A small network was trained on invented records. Each row is its activation on one of them, seen along a few directions.
Records have a field called GEZ. Each example row is followed by its value.
The word missing means that the record has no GEZ.
Other fields move the rows too, some of them a lot.
In the rows, 500 means zero.
Random noise pushes rows far along 16 fixed directions. That doesn't count. These rows show it; they differ only by the noise:
[554 548 291 439 368 560 287 470 635 532 533 472 409 479 492 573 345 568
 258 556 417 473 559 443 570 497 693 647 475 587 588 619 795 367 487 702
 416 503]
[468 496 651 663 426 379 576 564 351 531 561 387 680 338 382 425 448 489
 469 551 554 572 450 569 542 490 472 342 396 573 454 699 481 678 443 606
 721 537]
[425 825 509 478 608 448 324 321 435 446 687 577 346 397 423 539 525 544
 437 528 529 601 408 685 682 566 416 621 580 541 383 244 605 552 478 533
 694 380]
[216 680 253 393 437 847 574 580 382 475 442 447 499 386 284 464 465 677
 451 543 574 411 509 723 479 604 606 142 368 563 389 391 695 639 531 615
 729 601]
[493 612 410 487 418 643 471 423 578 337 424 511 530 349 532 325 492 543
 388 636 489 556 451 499 522 632 555 470 491 314 608 550 541 439 573 471
 482 629]
[487 650 592 486 416 606 431 455 536 561 583 455 404 476 433 520 508 457
 274 465 404 466 462 470 613 491 577 400 357 733 525 591 670 477 664 641
 490 414]
[279 520 694 430 495 317 496 389 473 370 578 474 605 665 453 492 593 320
 485 531 526 515 459 629 585 711 410 391 581 346 422 413 433 474 537 626
 647 384]
[476 445 521 441 557 409 523 416 460 395 422 668 525 587 656 561 538 395
 644 450 446 379 636 522 574 550 336 729 569 428 553 653 544 481 518 550
 339 669]
[622 558 467 502 647 665 536 578 515 689 512 530 365 393 497 547 540 495
 512 539 713 428 528 536 438 540 719 561 492 481 337 293 583 495 372 629
 569 400]
[449 690 713 571 459 347 383 328 354 397 627 525 499 428 487 461 602 524
 512 557 502 505 511 647 622 582 337 761 467 578 554 516 446 651 417 663
 600 416]
[400 574 427 540 409 364 492 443 415 474 512 641 487 388 641 542 427 365
 290 584 221 516 728 728 682 511 811 419 581 717 487 527 569 614 497 647
 399 494]
[523 589 576 537 309 743 462 436 436 449 444 529 528 427 597 456 562 561
 448 581 472 302 595 574 468 554 554 704 302 640 712 490 535 541 503 733
 392 515]
[215 553 550 383 615 577 483 363 598 466 388 478 335 787 433 296 559 457
 315 663 392 517 501 441 461 603 502 812 414 461 572 608 501 519 612 658
 373 291]
[417 482 667 500 162 364 395 413 478 411 524 611 626 440 505 611 366 435
 349 602 475 447 425 559 667 512 395 663 253 768 520 454 564 534 576 796
 550 499]
[501 622 432 586 623 568 475 442 458 628 676 462 408 595 433 528 455 596
 506 404 375 586 375 485 501 340 537 689 586 553 619 481 597 548 581 370
 433 234]
[480 677 508 335 498 444 401 438 470 387 612 468 231 470 366 686 653 713
 692 450 449 382 610 591 537 508 387 551 467 583 657 356 464 669 413 463
 500 455]
[603 437 307 576 768 456 438 480 509 549 487 586 402 481 657 461 401 551
 553 605 470 631 619 555 488 362 522 783 678 345 467 488 524 483 332 366
 403 541]
[496 334 528 509 604 469 483 509 511 526 424 514 530 629 685 497 489 341
 445 605 456 433 735 591 479 516 591 557 551 436 470 521 509 413 383 659
 412 544]

[437 491 297 455 739 486 404 518 608 535 530 346 475 671 386 615 221 436
 339 528 358 610 425 506 488 428 569 403 676 395 557 332 758 357 499 421
 649 548]
duzur
[566 506 482 471 456 518 375 439 654 450 587 397 521 596 511 406 557 494
 399 438 505 611 386 362 517 558 476 373 604 324 506 605 502 265 609 379
 461 431]
dab
[606 528 283 507 576 724 519 673 508 654 462 445 398 345 448 576 373 582
 395 504 484 500 551 546 454 375 734 195 459 675 400 355 636 524 468 431
 572 598]
kapob
[499 354 441 484 340 455 538 568 438 533 570 578 717 493 587 542 605 453
 657 376 785 411 573 577 534 653 532 326 608 316 208 621 524 372 403 657
 552 514]
missing
[450 620 528 476 728 773 644 487 508 569 358 551 516 568 402 435 448 412
 521 430 631 436 223 331 422 561 363 706 430 429 492 462 696 445 697 498
 575 578]
duzur
[587 618 477 423 407 485 267 491 544 626 684 373 359 583 383 699 514 540
 346 319 445 387 571 436 606 490 577 478 488 781 498 659 761 401 492 725
 510 390]
tabo
[545 400 511 585 659 424 600 559 362 572 535 502 584 585 567 593 500 479
 732 330 447 465 561 510 450 348 372 502 617 481 537 567 477 538 453 342
 454 551]
metun
[466 510 515 431 581 611 402 474 583 514 530 415 439 636 549 544 518 409
 363 540 463 445 590 582 474 544 606 360 547 442 501 252 571 322 476 581
 533 437]
garek
[447 454 506 514 722 336 641 593 512 547 410 433 352 380 470 329 574 432
 452 635 476 628 726 535 512 520 671 240 557 412 335 778 387 665 366 468
 537 588]
roki
[340 516 328 336 432 411 415 513 448 438 524 473 437 547 365 614 545 691
 655 465 594 385 653 593 490 587 433 562 528 456 461 538 566 579 303 649
 581 525]
garek
[687 689 480 632 467 693 499 433 499 551 636 458 484 463 557 532 481 497
 412 362 269 511 381 462 513 414 695 484 611 606 794 437 579 466 698 316
 352 375]
dab
[367 438 282 497 109 214 454 429 471 325 640 662 729 451 525 575 378 573
 532 481 409 660 399 635 662 552 566 429 688 434 460 470 410 525 563 406
 458 388]
missing
[397 300 537 464 536 219 412 453 595 402 517 501 629 712 494 531 329 386
 455 544 457 695 343 452 565 442 239 494 578 378 408 437 439 360 566 372
 575 512]
nonim
[539 451 576 506 678 489 496 570 498 573 493 286 471 656 437 467 559 437
 468 466 471 469 605 450 421 523 524 378 550 486 527 691 515 496 431 541
 545 523]
kapob
[518 651 491 508 436 569 493 389 534 428 494 584 463 397 564 369 568 496
 427 470 447 526 457 416 591 567 510 582 510 463 576 735 574 471 650 476
 365 548]
nonim
[667 509 556 470 562 423 447 414 583 406 481 690 437 383 708 413 690 425
 597 563 722 543 547 515 538 672 453 619 640 233 305 362 322 373 397 444
 454 548]
nonim
[495 529 512 458 758 636 590 499 591 588 437 626 341 490 545 458 493 351
 425 571 572 595 425 526 548 487 533 397 510 456 239 270 508 445 632 391
 536 489]
tabo
[646 404 576 534 590 665 537 588 440 584 502 394 555 612 449 573 552 617
 778 428 737 359 416 454 295 462 314 684 443 428 565 347 428 516 387 477
 582 484]
dab
[481 591 496 467 558 799 502 494 418 523 589 424 431 652 477 499 675 616
 614 310 464 405 510 563 461 447 362 286 486 575 524 477 492 494 644 344
 451 446]
kapob
[560 531 435 588 227 555 384 424 503 430 596 483 595 423 634 395 564 599
 413 564 448 532 568 596 511 555 693 511 561 455 611 509 403 441 455 543
 389 356]
tabo
[490 399 416 404 306 703 548 546 577 512 378 633 454 493 577 520 528 595
 547 568 606 384 507 474 413 499 581 601 330 548 477 316 425 479 546 551
 345 444]
metun
[612 388 492 602 563 502 520 559 461 553 363 527 515 420 651 548 350 446
 455 577 347 412 711 513 465 337 556 643 432 646 651 576 571 532 389 577
 392 726]
roki
[564 556 735 448 403 385 420 387 604 445 568 573 455 478 614 565 605 324
 393 467 456 464 491 437 629 559 492 475 468 545 512 423 485 348 600 576
 426 430]
garek
[420 330 386 431 413 377 604 609 500 535 499 549 556 574 403 624 426 545
 639 386 514 510 446 439 509 420 442 383 492 537 401 609 492 557 562 412
 470 500]
missing
[613 405 408 551 661 552 577 608 557 697 433 545 446 394 562 300 601 497
 529 565 823 560 591 424 417 578 668 570 570 264 166 711 477 451 310 588
 510 484]
roki
[526 601 460 540 545 586 469 476 433 535 579 438 517 526 431 549 466 549
 533 425 519 462 439 525 496 500 475 595 552 512 576 502 638 516 497 530
 573 491]
duzur
[561 505 661 596 663 429 564 508 452 532 502 455 510 448 541 413 575 406
 521 496 506 560 529 495 493 472 451 417 543 452 467 563 400 524 452 425
 549 529]
metun

Here are new rows. What is GEZ for each?
[270 468 619 437 363 503 525 445 470 401 443 440 551 662 425 458 534 511
 484 567 434 416 510 526 471 553 403 581 343 560 633 551 438 579 562 653
 486 430]
tabo
[702 511 663 665 474 605 781 572 412 586 465 507 690 356 609 537 546 336
 640 344 474 315 467 387 406 524 703 491 532 441 776 609 536 526 576 501
 378 564]
garek
[820 360 660 645 475 529 425 587 419 666 567 488 624 471 655 630 525 462
 604 337 649 346 582 440 480 369 358 581 433 653 448 607 551 377 380 613
 486 609]
nonim
[454 492 322 608 488 575 455 451 466 532 507 660 597 473 672 433 325 430
 313 587 407 642 486 663 602 427 625 511 592 561 349 391 589 446 570 482
 477 500]
duzur
[599 453 645 561 483 422 341 441 595 506 614 331 471 623 582 387 609 437
 320 570 436 614 563 487 493 513 592 421 575 464 522 529 344 371 452 501
 455 298]
dab
[246 569 601 392 327 522 577 432 466 400 519 440 610 725 346 604 484 410
 465 389 336 366 362 495 539 609 464 425 439 609 707 513 597 546 763 612
 505 415]
duzur
[399 465 420 402 446 720 206 419 519 324 454 489 499 521 626 419 502 654
 421 681 625 474 653 715 543 491 190 426 333 463 350 331 555 309 386 608
 626 729]
duzur
[463 381 468 450 192 367 469 571 466 481 679 322 693 649 409 662 537 522
 561 313 476 396 554 522 530 589 599 184 588 506 562 734 548 468 510 618
 512 413]
kapob
[537 511 412 466 508 544 534 537 499 486 409 539 435 407 463 431 544 653
 623 535 616 488 494 419 421 523 466 673 446 446 495 576 441 590 425 463
 464 547]
kapob
